These are the activations of a small neural network, seen along a few directions. Each row is one input.
Each table varies a few parts of the input and shows all the possible inputs, shuffled.
A made-up example of a description, with smaller parts first: line(4) and (point or ring(9) or (values(3) and ring(8))).
Shared parts are said once, and a part with two or three values counts as separate values.

Other details of the inputs shift rows strongly along three fixed directions, in all tables alike. That doesn't count.

A family of inputs:
row 1: [ -5  16 -45  34 -12  37   4  14  -2  26  -5  11 -23 -21  10]
row 2: [ -6  18 -42  36  -4  41   9  17   1  31  -9   9 -24 -26  10]
row 3: [ -2   0 -25 -40 -29 -50  18 -23 -33  15  -5  48 -10 -18 -21]
row 4: [ -5  22 -35  40 -17  33   4  22   1  17 -10  19  -5 -20   8]
row 5: [ 17   4  -9  21 -13  -2 -23  -2  -5  -7  22 -14  33  35  -6]
row 6: [-12   0  42   2  21   9   2   7  15 -40  -9 -13  -1   1   1]
row 7: [ -5  -7  36   8  25   4  -3   9  16 -22   0 -17  15   0  -2]
row 8: [-11 -14  37  -5  20   6  -7   1  16 -20  -2 -23  -7  -3  11]
row 9: [ -7 -14  41  -7  37   7  -2   4  20 -13  -5 -24  -6 -10  10]
row 10: [ -8   0  31  -8  16  16   4   5  27 -33  -9 -20   0   5  15]
row 11: [-12  19 -33  49  -5  37   3  19 -13  18  -6  16 -24 -25  -3]
row 12: [ -6  11 -22  37  -3  35  11  17 -20  31 -10  14 -33 -10   4]
row 13: [-15 -11  38  10  24   6   0  11  16 -24  -4 -21   7  11   2]
row 14: [-32 -13  18 -59  12 -38  33  -4   8  -9 -30  29 -28 -52 -11]
row 15: [ 22  -1   0  20 -12   3 -22  -7  -9   2  21 -14  26  35  -2]
row 16: [ 35  -5 -22 -33 -21 -40 -19 -31 -22  15  31  -3  22  42 -11]
row 17: [ -6 -13  44   5  24   5  -4   4  10 -18  -5 -18   1  -3   3]
row 18: [-17  15 -37  35 -13  43  10  17   3  20 -14  12 -28 -33  14]
row 19: [ -9   0 -32 -42 -34 -45  17 -16 -16  10  -8  45  -9 -17 -16]
row 20: [ 18   4  -6  19 -16  -3 -22  -4  -5  -6  21  -8  36  35  -5]
row 21: [-14 -10  41   8  23   3  -2  10  17 -27  -8 -13   8  -8   2]
row 22: [  0  -2  43   2  20  11  -3   2   7 -29  -3 -21  -3  10   3]
row 23: [ 30   5 -16   2 -10   3 -15  -5   7   6  19 -18  37  33   6]
row 24: [  6  -5 -22 -36 -14 -40  10 -23 -37  25   2  31 -26 -12 -23]
row 25: [  3  15 -25  33  -9  38   1  12 -11  31 -10  14 -21 -21  13]
row 26: [ 27   2  -9  10  -1   3 -22  -9  -3  12  25 -24  22  36   3]
row 27: [-32 -23  29 -59  19 -32  33  -8  -5   1 -29  23 -50 -35  -2]
row 28: [-38 -21  20 -60  14 -33  40  -6   7  -5 -33  22 -44 -39  -1]
row 29: [ -5 -12  39  -4  17   3  -5   0  15 -18  -1 -19   5   1  14]
row 30: [ 24   0 -30 -32 -36 -47 -15 -22 -12  -1  26   8  40  42 -16]
row 31: [ -3 -14  42   1  35   2  -2   3  10 -15  -1 -24   0  -4  -1]
row 32: [-11 -12  31  -7  32   7   3   7  30 -19  -7 -26   5  -9  12]
row 33: [ -5 -12  43   7  18   2  -4   2   9 -20  -1 -18   6   0   5]
row 34: [ -2  -6 -22 -46 -24 -37  12 -25 -28  23  -5  39 -27 -17 -10]
row 35: [ 32   2  -1  14  -1   2 -19  -5 -10  10  21 -18  30  34  -4]
row 36: [ 29  11 -24 -40 -34 -43  -8 -23 -14  -7  18  12  33  45 -16]
row 37: [ 12   4 -13   6 -14  -6 -11   5   6  -3  14 -12  30  40   0]
row 38: [ 18   7 -16  10  -5  -3 -15   2   8  -1  18 -13  36  27  -2]
row 39: [ -2   0  39  -5  20  17  -2   1  14 -26  -5 -21  -7   8  13]
row 40: [  3   0 -32 -41 -17 -49  15 -23 -34  23   0  38 -15 -13 -30]
row 41: [ 19   1 -11   3 -12  -1 -14  -4   8   3  12 -13  29  25   7]
row 42: [ 32   3  -4   9  -2  10 -20  -5  -2  13  20 -20  28  33   5]
row 43: [-10  17 -40  40 -22  42   5  16   2  21 -10  16 -17 -20  15]
row 44: [-15  -5  29   6  10   4  -1  13  29 -32  -4 -14  18  -3  10]
row 45: [ -3  14 -29  45 -11  37  -3  13 -21  26  -4  12 -26 -17   2]
row 46: [-13  21 -40  41 -12  36   4  23   1  16  -8  17 -20 -27   4]
row 47: [-34 -18  21 -58   7 -36  34 -12   9 -12 -30  27 -32 -49   0]
row 48: [ 37  -5 -19 -26 -17 -46 -15 -33 -29  16  31  -5  26  42 -20]
row 49: [ -8 -10  36   8  32   3  -3   9  16 -23  -1 -21  11  -2  -2]
row 50: [-11  24 -40  46  -6  41   8  26   4  22  -9  13 -16 -26   4]
Description of these inputs: ring(5) and (values(2) or ring(8)).
Q: Changing only the ring(5) part turns row 14 into row 23. The same change can be made to row 46. Which row results?
A: row 1
Q: Change only the ring(8) part in row 16. List by row number the other rows that result.
A: row 8, row 9, row 25, row 26, row 29, row 34, row 42
Q: Start at row 50 and move only the ring(5) part, one step at a time. The first step leads to row 2. Which rows follow, in order?
A: row 26, row 48, row 40

A family of inputs:
row 51: [ -5   4  14   3  10   8   3   4  -4  -8 -10   6  -7  -3  -2]
row 52: [  7  -2   2  22  -8 -11 -20   0  -7  -8  23 -10  30  29 -13]
row 53: [-12  13 -22   1 -14  10  14   4  -5   6 -14  22 -26 -24   6]
row 54: [ 23  12 -28  27  -8  19 -15   5 -17  29  15  -2   3  11   0]
row 55: [-12  -8   7 -36  -9 -22  11 -10   4  -6  -9   9  -9 -10   3]
row 56: [ 11  -1  17  17  -1  10 -17  -1   2 -10   9 -24  15  31  12]
row 57: [  9   1  -1 -15  -2 -18   9  -7 -18   6  -3  14  -3  -5  -9]
row 58: [-25  -8  16   7  12  -5   2  16  17 -27 -10  -4   1 -17  -3]
row 59: [  5   7   2  11   1  15  -4   8  16 -13   0  -6  15  12   6]
row 60: [ -8  17  -6  40   2  43   8  24  16   2 -11  -3  -4 -21  13]
row 61: [  2   0  -2   5   2   8  -7   1  16  -1   7 -19  13  20   7]
row 62: [ 19  -1  -6 -16  -7 -19  -9 -15 -20  11   9   4  12   5 -14]
row 63: [-15  -3  21 -22   3 -10  16 -12  -4 -10 -12  17 -29 -20  -5]
row 64: [-14  -8  22  -4  19   5   3   9  19 -17 -12  -9   1 -21   4]
row 65: [ -3  -5 -13 -19  -3 -16   9 -13   3  13   1   7  -4  -5   2]
row 66: [ -5 -16  33  -8  22   0  -2  -1  12 -15   2 -26  -2  12  -1]
row 67: [  1  14 -45  13 -15  16   5   9 -10  36  -3  21 -14 -19   3]
row 68: [ 21 -15 -11 -27  -6 -32  -7 -24 -22  12  19   0  11  26 -10]
Q: Changing only one part turns row 62 into row 64. The same change can be made to row 63. Which row results?
A: row 53
Q: What do these inputs look like to the network?
A: values(2) and (point or ring(8))
Q: Change only the values(2) part in row 51. List by row number the other rows that result.
A: row 59
